These are the activations of a small neural network, seen along a few directions. Each row is one input.
Each table varies a few parts of the input and shows all the possible inputs, shuffled.
A made-up example of a description, with smaller parts first: one of 6 places along a line, together with either a single point or (one of 2 separate values, together with one of 5 places around a ring) or one of 11 places along a line.
Shared parts are said once, and a part with two or three values counts as separate values.

Other details of the inputs shift rows strongly along three fixed directions, in all tables alike. That doesn't count.
To show where, the next rows are all for the same input, with only those details redrawn:
[-14  19  17 -52  24 -13 -32  12  46 -36   6]
[-42  -7 -18 -20  -4 -13 -22  71 -34 -51 -28]
[ 11  85  50 -34 -17 -11 -51 -44  27  12  14]
[-38 -13 -16 -26   5 -13 -19  65 -15 -52 -21]
[-20  43   9 -13 -29 -13 -36  23 -37 -15 -18]
[ 22 -64 -33  42 -14  24  34   9  12  26  27]
[-14  19  16 -52  24 -12 -32  12  46 -36   6]
[ 36  17  18   8 -15  11  -6 -46  41  40  36]

Table:
R1: [ 15  45  22  29 -58 -11  -6 -47 -67  29 -28]
R2: [ 15 -46 -40  53   6   4  47  21 -42  56   4]
R3: [-19 -54 -26 -19  44   8  36  18  69 -51  22]
R4: [ 10 -25 -16  25 -21  11  10  10  -5  15  13]
R5: [ 10 -41 -16   6  -1  10  45 -30  38   9   8]
R6: [-33   6  12 -37  21 -20  -4  10 -23 -39 -35]
R7: [ 17 -53 -24  41  -5  24  47  -9  19  25  32]
R8: [ 21  -7  12 -27  54  -6  12 -29  44  35   7]
R9: [  -5   -6  -27   37  -29   -1   22   31 -117   43  -51]
R10: [  2 -26  11 -26  52   8  -1 -13  67 -30  16]
R11: [ 48  70  37  35 -44  14   7 -94  15  68  40]
R12: [-34   9   2 -14   8 -10 -33  48 -35 -51 -38]
R13: [-15  67  33 -32 -12 -17 -69   6 -29 -30 -30]
R14: [ 22 -54 -28  51  -1  29  43 -22  17   7  24]
R15: [ -8 -50  -9 -24  51   4  17  22  71 -31  21]
R16: [ 28  82  42 -14   9 -18 -23 -58  -1  63   6]
R17: [ -14  -14  -29   66  -48   10   15   36 -105   -7  -34]
Question: What is each input in this table made of?
Answer: either one of 3 separate values or one of 4 places along a line or (one of 2 separate values, together with one of 5 places along a line)

Table:
R18: [ 27  25  -8  80 -60  16 -18  -4 -60  38   8]
R19: [  9 -58 -46  48   0  14  77 -18  -1  26  19]
R20: [-11  28  34 -63  21 -17 -21  -7  49 -24  -3]
R21: [-43 -51 -33  -2  23   2  21  73  -3 -37  -3]
R22: [   9  -14  -52  101  -84   36   16   41 -108   37  -12]
R23: [  7 -72   4 -42  69   0 -13  13  99 -39  31]
R24: [-33 -27  -8 -18  17 -19 -22  37 -33 -65 -51]
R25: [-47 -35 -31   6  12  -8  29  64 -41 -50 -38]
R26: [ 24 -66 -28  54   2  36  54 -12  -3  19  12]
R27: [ 32  67  54  12  -2  -3 -30 -74   8  18   7]
R28: [-13 -16  15 -25  23 -16 -25  16   3 -50 -29]
R29: [-28  -2   5  -6  22  -8 -33  40 -13 -41  -4]
R30: [ 13  -7   3   8  -9   4  24 -43  18  24   0]
R31: [ 26 -93 -52  62   1  26  91   3  14  42  45]
R32: [ -9  51  48 -75  24 -16 -48 -27  38 -43 -22]
R33: [  6  50  10  12 -60 -13   0 -19 -56  40  -4]
R34: [-38  83  42 -66 -19 -23 -83  24 -33 -41 -35]
R35: [ 40 -31   8  -2  17  26  21 -69  65  23  20]
R36: [ 35  10  15   5  17   3  42 -71  61  39  46]
R37: [ 52 -16   3  -7  81   3  17 -30  47  89  24]
R38: [-30 -19 -34   1   7   2   7  65   2 -36  -4]
R39: [-29  24  19 -47   7 -24 -15  11   3 -39 -33]
R40: [-10 -58   0 -35  49  -7 -12  38  37 -57  -7]
R41: [ 19   0  -6  11 -25  11   2 -12  35  30  24]
R42: [ 33  68  54   7  -6   1 -36 -63   9  24  18]
R43: [ 44 -42 -15  60 -11  48  47 -36   6  53  38]
R44: [-29 -59 -27  10  40  -1  12  40 -19 -61 -28]
R45: [ 37 -15 -10  -5  -1   8  20 -36  86  39  57]
R46: [-40 -29 -20 -43  16 -20   1  58  10 -37   0]
R47: [-31 -45 -30  -4  32  12  21  32 -13 -53 -26]
R48: [-44  11 -13 -37  -3 -32   1  26 -32 -44 -40]
R49: [-33  85  45 -70 -14 -22 -72  16 -37 -49 -46]
R50: [ 31  38  44 -18 -11   3 -14 -69  68  54  45]
R51: [  -5   18  -18   46  -75  -12   24    3 -105   33  -30]
R52: [  21   94   33   -4  -21  -30  -52  -10 -101   96  -45]
R53: [-16 -80 -34 -23  66   3  46  38  86 -29  46]
R54: [-20  82  31 -61 -15 -14 -82  14  -1 -40 -23]
R55: [  -3  -45  -50   95  -69   33   29   49 -115   34  -12]
R56: [  3  88  -9  56 -94  -6 -12   3 -95  50  -2]
R57: [-44 -32 -27 -11  33  -6  27  39  -6 -53 -29]
R58: [ 38  45  45  -8  12  11  10 -82  75  47  49]
R59: [ 50  50  42  -6 -15   1 -52 -63  56  29  35]
Question: What is each input in this table made of?
Answer: one of 2 separate values, together with either a single point or (one of 4 places along a line, together with one of 5 places along a line)
Question: The inputs of R43 and R49 match in every part but the choice among 2 separate values. If R56 is changed in the same way as R43 into R49, which row does it become?
Answer: R45
Question: The inputs of R39 and R25 match in every part but the choice among 2 separate values. If R52 is changed in the same way as R39 into R25, which row does it become?
Answer: R37
Question: Change only the choice among 2 separate values in R33. List by row number the other rows that result.
Answer: R31
Question: A walk changes only the place on the line of 5. It starts at R38 and steps to R21. List the rest of the walk in order.
Answer: R58, R25, R57
Question: A walk changes only the place on the line of 4. It starts at R46 and steps to R50. List the rest of the walk in order.
Answer: R34, R23
